A small network was shown many inputs. Here are its activations along a few directions, one row for each input.
In each table, some parts of the input vary, and every possible input appears once, in random order.
A made-up example of a description, with smaller parts first: values(3) and (point or ring(9) or (line(4) and ring(5))).
Shared parts are said once, and a part with two or three values counts as separate values.
In the rows, 128 means zero.

Other details of the inputs vary at random and push rows far along two fixed directions, the same in every table; ignore that.

Table:
row 1: [ 77  90 135 141 123 130  86  96 164 131 145]
row 2: [ 74  84 138 137 122 128  89  93 163 133 141]
row 3: [117 124 136 136 129  96 124 100 123 148 172]
row 4: [112 124 142 138 134  95 127 104 127 151 168]
row 5: [133 113 120 123 116 154 117 149 135 100 100]
row 6: [128 121 120 127 121 152 122 152 139 101  97]
row 7: [ 94 109 135 141 124 112 108  99 147 146 160]
row 8: [130 144 140 136 138  86 146 112 111 154 170]
row 9: [177 181 123 121 137 101 189 161  86 125 126]
row 10: [119 126 137 133 142 123 110  73 132 178 149]
row 11: [127 122 119 125 118 152 124 152 140 105 102]
row 12: [108 127 139 136 134  94 132 100 128 149 165]
row 13: [172 161 119 119 129 118 166 159  95 116 125]
row 14: [149 136 122 120 126 135 141 155 117 111 114]
row 15: [169 159 122 121 132 115 163 160  96 120 124]
row 16: [126 146 137 135 137  84 150 109 112 152 167]
row 17: [131  97 110 108 117 233  83 153 162  89  21]
row 18: [118 130 137 130 143 124 112  73 129 177 151]
row 19: [151 137 120 121 123 135 140 152 115 109 114]
row 20: [178 183 120 126 132 103 184 164  88 129 130]
row 21: [ 91 109 136 140 128 113 106  97 148 140 158]
row 22: [130  98 110 106 119 233  86 151 161  90  28]
row 23: [130 114 122 120 120 152 117 151 135 102 101]
row 24: [ 77  90 134 139 120 129  88  97 163 136 149]
row 25: [165 161 126 121 133 117 166 160 101 120 122]
row 26: [ 91 108 136 139 128 114 106  97 149 140 159]
row 27: [180 179 126 122 137 103 184 165  85 126 128]
row 28: [131 113 122 122 120 152 118 152 134 103 100]
Description of these inputs: line(4) and (point or line(6)).
Q: The inputs of row 5 and row 19 match in every part but the line(4) part. If row 10 is changed in the same way as row 5 into row 19, which row does it become?
A: row 18
Q: A walk changes only the line(6) part. It starts at row 13 and steps to row 14. List the rest of the walk in order.
A: row 25, row 9, row 26, row 11
Q: Which other rows does row 16 become when the line(4) part takes its other values? List them by row number.
A: row 2, row 9, row 12

Table:
row 29: [132 130 134 129 132 102 133 112 114 136 167]
row 30: [122 145 138 142 130  95 147 125 124 142 148]
row 31: [ 65  82 138 142 117 130  88  92 173 125 137]
row 32: [181 139  92 104 103 197 149 222 119  47  36]
row 33: [149 154 133 128 152 135 128  85 116 189 133]
row 34: [131 144 123 138 129  99 143 124 118 131 152]
row 35: [186 198 123 118 143 107 205 188  82 119 108]
row 36: [101  92 115 132 109 176  87 156 168  86  81]
row 37: [150 157 127 120 148 135 132  79 110 179 129]
row 38: [112  85 126 120 113 181  85 151 158  88  91]
row 39: [136 124 140 129 134  98 132 119 110 147 157]
row 40: [140 127 135 124 133  97 139 116 105 138 153]
row 41: [ 68  71 133 139 109 141  71 101 175 127 152]
row 42: [119 144 135 129 139  99 153 121 122 137 147]
Q: The inputs of row 36 and row 34 match in every part but one. If row 38 is changed in the same way as row 36 into row 34, which row does it become?
A: row 29
Q: Describe the family of inputs behind these rows.
A: values(2) and (point or line(6))
Q: Which other rows does row 31 become when the values(2) part takes its other values? List them by row number.
A: row 30
